Each row below holds a small network's activations on one record, seen along a few directions.
Each row is followed by the record's values for the fields J, D, B, G, W, V, H.
A field that a record lacks is written none.
The largest differences between rows may come from other fields.
Random noise pushes rows far along 5 fixed directions. That doesn't count. These rows show it; they differ only by the noise:
[   1 -174  212 -604  -46  -87  -51  -39  -44  325  -80  296  354 -145
  372 -633 -274 -316  140 -332  305 -211  -37  -10   94  237  235]
[  -2 -223  -53  469  406 -295   -1  -54  109  201   20  177 -557  191
  -12  406  -11  -92 -112  370 -405  273 -334 -100  176 -238   22]
[  50  356   -2 -115 -149  -13 -271 -255   52   42  -56  330  361 -228
  392 -355  403  333    4 -284  313  243   91  166  209 -188 -203]
[ 172  276   95 -176 -612 -387 -295    2  -62 -327 -236  255 -332 -480
  296 -161  433  263   -8  505  147  238   52  357   86 -221 -124]
[ 148  161 -289  230  342 -114 -193 -118  175  223  -63  107  114  239
  -54 -312  262  -17   -7 -429   80   45 -148 -396   31 -325  -52]
[-442  372  518 -236   91  308   31 -136   30  140 -138  424  406 -391
  252 -680 -196 -239 -202   59   84  -14 -168  238  295 -155  194]
[ 427 -665 -234 -294   -1 -570 -151  -55  -35  387   86  172 -179  212
  411  166  -50  -26  318 -285  138   53   -1 -132   35  332   12]

[ -35 -232 -128   73  184  319  205   71 -111  102  143 -156  421  322
 -146   90 -389  -47   75 -350    3 -185  -24 -126 -124  122   87]
J=j1, D=none, B=b3, G=g2, W=w2, V=v1, H=h1
[ -78  731 -396  311   70  255 -297 -243   83 -316   78  -56  382   90
 -269  -27  642  517 -176 -638  106  226  349 -342   24 -246 -290]
J=j2, D=d2, B=b5, G=g1, W=w3, V=v1, H=h1
[-205   75   82  160  233    0   53  -16   68  -99   26  -33 -317  -19
 -212  171  -18 -121  -94  126 -301   -4  -33  -92  105   12   84]
J=j2, D=none, B=b5, G=g1, W=w3, V=v1, H=h2
[ 348 -406  -24 -357 -368 -517 -129  -28   58   92   53   95 -353  -93
  419  123  147   57  286  118  228   97  124  233    2  315  -72]
J=j2, D=none, B=b4, G=g2, W=w2, V=none, H=none
[  73  337 -230  428   54 -334 -226  -14   28 -231 -118   37 -371  135
 -248  263  395  175 -175  191  -86  254   34 -253  -73 -293 -211]
J=j1, D=d1, B=b4, G=g2, W=w3, V=none, H=none
[-445   92  322  509  652  379  339  -51  249  203  193  145  -96  111
 -120  308 -289 -200 -260  220 -516  151 -325   90  305 -166  104]
J=j2, D=none, B=b4, G=g2, W=w3, V=v1, H=h1
[ -71  270 -280   80  129  119 -189 -168  -58   18  125   90  394  183
  -94   56  204  203  -30 -735  108   81  217 -269  -21   80  -96]
J=j2, D=none, B=b5, G=g1, W=w3, V=v1, H=h1
[ -73 -453  129 -104   58  128  133 -228 -152  365  179  185  351   15
  521  272 -298  168   84  -22  159  219  -63  504  182  177  -69]
J=j1, D=none, B=b7, G=g2, W=w2, V=none, H=none
[-302  -96   36  455  246  364  104 -232 -120  114  -47   63  325   90
   42  255 -176  282 -257  293 -164  389 -257  242  175 -360  -98]
J=j1, D=d2, B=b3, G=g1, W=w2, V=v2, H=h3
[  42  -66   84  148  -65 -195  -13 -200  150   80   -3  197 -316 -166
  316  252  147  268   10  335 -118  322 -111  362  249  -83 -125]
J=j2, D=none, B=b4, G=g1, W=w1, V=v2, H=h2
[-267  320  481 -136  234  316  158 -102  262   52   -5   89   74 -309
   56 -441 -117 -222 -188  262  -70 -111  -58   72  246  -33   51]
J=j2, D=d1, B=b4, G=g2, W=w1, V=v2, H=h2
[  -2  510 -179  371  316  106 -137   28  214 -145  -79 -173  -85   80
 -486 -266  354 -138 -136 -218 -111 -157 -100 -411  -36 -369  -24]
J=j2, D=none, B=b5, G=g2, W=w3, V=v1, H=h2
[ -71  -60  -81 -170  -96 -186 -233 -162 -264  -56  139  207  -76  -19
   66  400  100  134  -54 -131  -89  251  303  -84   18  320  -66]
J=j2, D=d1, B=b5, G=g1, W=w3, V=v1, H=h1
[ 496 -471 -393 -196 -152 -302 -115   12  -57  167   52 -229  -18  209
  245  193   66  287  329 -218  223    5  117   50 -136   62 -174]
J=j2, D=none, B=b7, G=g2, W=w2, V=v1, H=h1
[ 328 -269 -259  -44  -96 -295  -19  155   59  -19  111 -276 -359  154
  -60  403  134   47  162  -98  -81  -59  120 -155 -100  193  -46]
J=j2, D=none, B=b4, G=g1, W=w3, V=v1, H=h1
[  53 -103  -84  -79   42  -75  -48   78 -107  178 -146  -17   93  123
 -109 -426 -185 -319   29  -42  199 -232 -164 -160 -201 -170  205]
J=j2, D=none, B=b7, G=g2, W=w2, V=none, H=none
[-293   74  235  172   46  203  113  -19 -165   18 -130  116   64 -127
   -8 -128 -237 -128 -196  470  -35   57 -255  300   19 -329  114]
J=j1, D=none, B=b7, G=g2, W=w2, V=none, H=none
[-615  593  550 -134 -143  464  231   98  -83 -314 -171  137  199 -434
 -275 -369 -241 -317 -338  207 -149 -165   42  130   88   26  296]
J=j2, D=none, B=b4, G=g1, W=w3, V=v1, H=h1
[ -75 -277  -27   80  381   10   28 -209   45  415  249  154  184  255
  156  282 -132  -31   45 -365  -34  136  -11  -14  180  247   13]
J=j2, D=none, B=b4, G=g2, W=w3, V=none, H=none
[-114  170  206 -112   61  105  -25 -155  172  168   10  191  194 -156
  191 -396   69 -130  -15 -126  219   -8  -50  127  135  -45   31]
J=j2, D=none, B=b4, G=g2, W=w2, V=none, H=none
[-137   42 -245  418  523  144   -9 -211   80  135  294   89  108  357
 -107  511  103  189  -60 -581 -231  218   67 -274  140   86 -128]
J=j2, D=none, B=b5, G=g1, W=w3, V=v1, H=h1
[ 150 -744 -168 -305 -131 -163  141  163 -318  110   45 -171   86  293
   68  223 -514  -98  287 -119   50 -192   55  -66 -232  422  157]
J=j1, D=none, B=b3, G=g1, W=w2, V=none, H=none
[  84  -71   45  116 -369 -290  -47   97  -16 -294  -48  -32 -611 -201
   61  323   96  201   19  785 -159  177  -69  405    9 -137  -50]
J=j2, D=none, B=b5, G=g2, W=w2, V=none, H=none
[-143   33  169  188  190  170  -10 -145   80  149   64   78   44  -97
  142  -62   14  -23  -64  217   -9   73 -183  240  200 -209  -42]
J=j2, D=none, B=b5, G=g2, W=w2, V=v2, H=h2
[-566  779  299   41 -322  609   -6   62 -339 -407 -339  187  683 -337
 -230 -708 -165  -99 -407  268  137  -66  -38  153  -88 -474  158]
J=j1, D=d1, B=b3, G=g2, W=w2, V=v1, H=h1
[-222 -150  278 -539  -73  340  252   79  -92  158  -38  -23  568 -114
  209 -581 -528 -261   90 -192  275 -337  -55  209  -43  192  245]
J=j1, D=none, B=b7, G=g1, W=w2, V=none, H=none
[  48  410  -51  273  -76  190   45   -2  161 -268   29 -153   42  -81
 -107   19  380  365  -21   29   -4  108  121  113   79 -297 -185]
J=j2, D=none, B=b4, G=g2, W=w3, V=none, H=none
[ 466  -89 -349 -185 -659 -251 -131  299 -241 -429 -214 -441  -40  -35
 -139  -89  310  187  227   98  286 -186  187  -43 -351  -67 -111]
J=j1, D=none, B=b3, G=g1, W=w3, V=v2, H=h2
[-103 -211   15  -12  539  285  173 -316  220  440  369   27  398  192
  293  260  -77  160  112 -712  -19  105  122    2  337  296 -103]
J=j2, D=none, B=b4, G=g1, W=w3, V=v1, H=h2
[-206 -308  343 -493 -227  165  226  141 -281   87 -141  -46  219 -242
  198 -242 -574 -305   -3  276  107 -237 -101  344  -60  146  264]
J=j1, D=none, B=b7, G=g1, W=w2, V=v1, H=h1
[ 228   42   60 -570 -603 -255 -173   30 -153 -184  -34  113   61 -326
  257 -194  186  127   71   65  354   17  259  190  -55  259   -8]
J=j2, D=d2, B=b4, G=g2, W=w3, V=none, H=none
[ 126  205 -199  176 -105   34  -81   91  -62  -77 -230 -126  123   10
  -77 -287  159   85  -38   47  123  -43 -199    1 -180 -462  -94]
J=j1, D=none, B=b7, G=g2, W=w2, V=v1, H=h2
[-145  416  -68  271   98   52  -54  -48   67  -90  -73   92   20   42
 -254 -107  222  -25 -186 -117  -31  100  -22 -168  -25 -262   23]
J=j2, D=none, B=b4, G=g1, W=w3, V=v1, H=h1
[ -28 -175 -252  253  334  126   32 -167  -55  236   26  -20  311  308
   90   75  -54  187   19 -283   58  174 -142  -11   -2 -250 -130]
J=j1, D=none, B=b7, G=g1, W=w2, V=v2, H=h2
[ -47  142  119 -152 -278  109  -25  145  -30 -223   10 -109   20 -151
  -99  -88  -31  -75    8  184   47 -164  128  129  -90  112   52]
J=j2, D=none, B=b5, G=g2, W=w2, V=v1, H=h1
[ -99 -286   -9  239 -118  151  122  -64 -306    7   88   90  216   89
  198  579 -230  331  -36  256 -110  329  -48  403   42   -5 -116]
J=j1, D=none, B=b3, G=g2, W=w2, V=v1, H=h1
[ -25   43 -123  438  336 -178  -18  -96  203  108   97   49 -335  237
  -72  248  190  -34 -130  140 -223  253 -140 -207   50 -147  -92]
J=j2, D=d1, B=b4, G=g2, W=w2, V=none, H=none
[  90 -491   89 -140   27  -26  327  253   -8  121 -177 -301 -184   96
 -250 -189 -558 -462  128  213 -176 -448 -194 -200 -104  152  350]
J=j2, D=none, B=b1, G=g1, W=w1, V=v2, H=h1
[  55  -45  -39 -336  -60 -278 -290  -65  -87   79  -26  193  169   55
  100  -98   -1   11   64 -341  276    9  201 -160  -43  328    6]
J=j2, D=d2, B=b5, G=g2, W=w3, V=none, H=none
[ -45  -88  129 -458   89   30  150  281   -1   27 -122  -99   53   41
 -280 -614 -323 -549   59 -200   29 -473  -52 -437 -276  186  340]
J=j1, D=d1, B=b4, G=g1, W=w3, V=none, H=none
[ -12  -83  175 -118   13  -89   71   43   81   98   29   45 -141  -68
   60    4  -57 -199   22  118  -36  -31  -21  101   73  140   96]
J=j2, D=none, B=b4, G=g2, W=w3, V=none, H=none

Which values does each new row have?
[ -54 -500   97 -145  159   59  149  -97  -33  327  151  -15  131   82
  357  144 -301    0  138   18   47   50  -53  258  132  148   18]
J=j2, D=none, B=b7, G=g1, W=w2, V=v2, H=h2
[-187  355  247   26 -309 -188  -66  285  -74 -419 -335  -10 -542 -314
 -441 -301  -21 -422 -226  802 -191 -166 -184   61 -141 -233  298]
J=j2, D=none, B=b5, G=g2, W=w3, V=none, H=none
[ 147  122 -235 -126 -393  140 -204 -165 -293  -71  -51   19  724  -17
  204 -204  220  450  127 -417  506   96  254  167 -113  -58 -214]
J=j1, D=none, B=b3, G=g2, W=w2, V=none, H=none
[-331  275  302  -56 -116   82  113  249    3 -343  -69   15 -279 -201
 -303  -95 -169 -355 -171  376 -248 -176  -35    9  -54   95  263]
J=j2, D=none, B=b5, G=g1, W=w3, V=v1, H=h1
[ 182  179 -339   72  101  139  -96 -154   73  165   89  -97  574  261
  -17 -201  299  282  116 -744  334   18  208 -208  -33  -93 -151]
J=j2, D=none, B=b4, G=g2, W=w3, V=none, H=none
[-232 -315  137   55  117  104  215   88 -156  -22  -13   23 -160   49
  -75  166 -447 -141 -129  445 -185   12 -222   88  -43  -65  184]
J=j1, D=d2, B=b7, G=g1, W=w2, V=none, H=none
[ 162  128  -45 -197 -303 -224  -97  251   46 -311 -164 -247 -350 -166
 -237 -190  184 -194   44  147   -8 -257   35 -129 -155   37   92]
J=j2, D=none, B=b5, G=g1, W=w3, V=v1, H=h2
[ -52 -384  216  -55  217  122  288  138   58  201  -27  -67  -54   12
  117 -183 -418 -378   56  250  -45 -205 -362  139   21  -80  170]
J=j1, D=none, B=b7, G=g2, W=w2, V=v2, H=h2
[-105  -24  252 -271 -271  326  213  -14 -155  -99   -9  -11  373 -241
  206 -142 -268  163  101   59  134 -134  136  373   46  185    6]
J=j1, D=none, B=b3, G=g2, W=w1, V=none, H=none
[   0 -299   52  -57  280 -163   42  -45   61  305  166  209  -11  216
  184  308 -267 -169   15 -203  -66   91  -24 -101  111  310   33]
J=j2, D=d1, B=b4, G=g2, W=w3, V=v1, H=h1
[-503  236  540 -216  314  449  220 -160  114  264   65  266  470 -209
  118 -459 -326 -329 -140 -163   38  -99  -42  198  288  120  234]
J=j2, D=none, B=b4, G=g2, W=w3, V=none, H=none
[ 144  310 -140 -227 -220  -63 -115  147  106 -156 -151 -113   30  -72
 -199 -541  196 -180   42 -348  259 -301   63 -304 -232  -92   98]
J=j2, D=none, B=b4, G=g1, W=w2, V=v1, H=h1
[-351  -22  355  -76  320  396   19 -405   40  364  310  338  571 -144
  495   60  -88  126   -9 -318   89  215   59  411  477  253 -108]
J=j2, D=none, B=b5, G=g2, W=w3, V=v2, H=h2
[-414  202  339 -323 -292   19 -201 -136 -323 -127   23  488  143 -346
  283  205  -74  145 -142   43  -24  270  292  304  133  325   -2]
J=j2, D=d1, B=b5, G=g1, W=w3, V=v1, H=h1
[ 120  321 -133 -122  -38    2  -21  175  205 -154 -106 -230   42   37
 -292 -521  206 -159   74 -321  141 -310   78 -341 -170  -99   86]
J=j2, D=none, B=b4, G=g1, W=w3, V=none, H=none
[ 276 -527 -286   63  117 -385  -52  -40   48  149  246  -52 -340  325
  100  594   -2  153  257 -137 -133  130   71  -53   35  345  -75]
J=j2, D=none, B=b5, G=g2, W=w3, V=none, H=none
[-330  223  129  -25  309  410   29 -177    2  143  198  207  516   19
   47  -39 -172   26  -81 -545  -30    3   81    1  190  162   31]
J=j2, D=none, B=b5, G=g2, W=w3, V=v1, H=h1
[ 193  -71 -147 -112  216   41   19 -107  252  236  218  -60  271  195
  163  -53  138  137  230 -632  158  -34  161 -106   98  195 -122]
J=j2, D=none, B=b4, G=g2, W=w3, V=none, H=none
[ -40  190  -61 -135 -189  121  -50   39 -161 -132 -173  -99  242 -102
  -34 -266   48   31  -46  -82  206  -94   44   39 -175 -164  -42]
J=j1, D=none, B=b7, G=g1, W=w2, V=v1, H=h1
[-142  171  111  130 -197  351  175   11 -142 -224  -50 -112  338 -179
   30   26   57  251  -91  133   56   89    4  307   84 -213  -78]
J=j1, D=none, B=b3, G=g1, W=w3, V=v2, H=h2
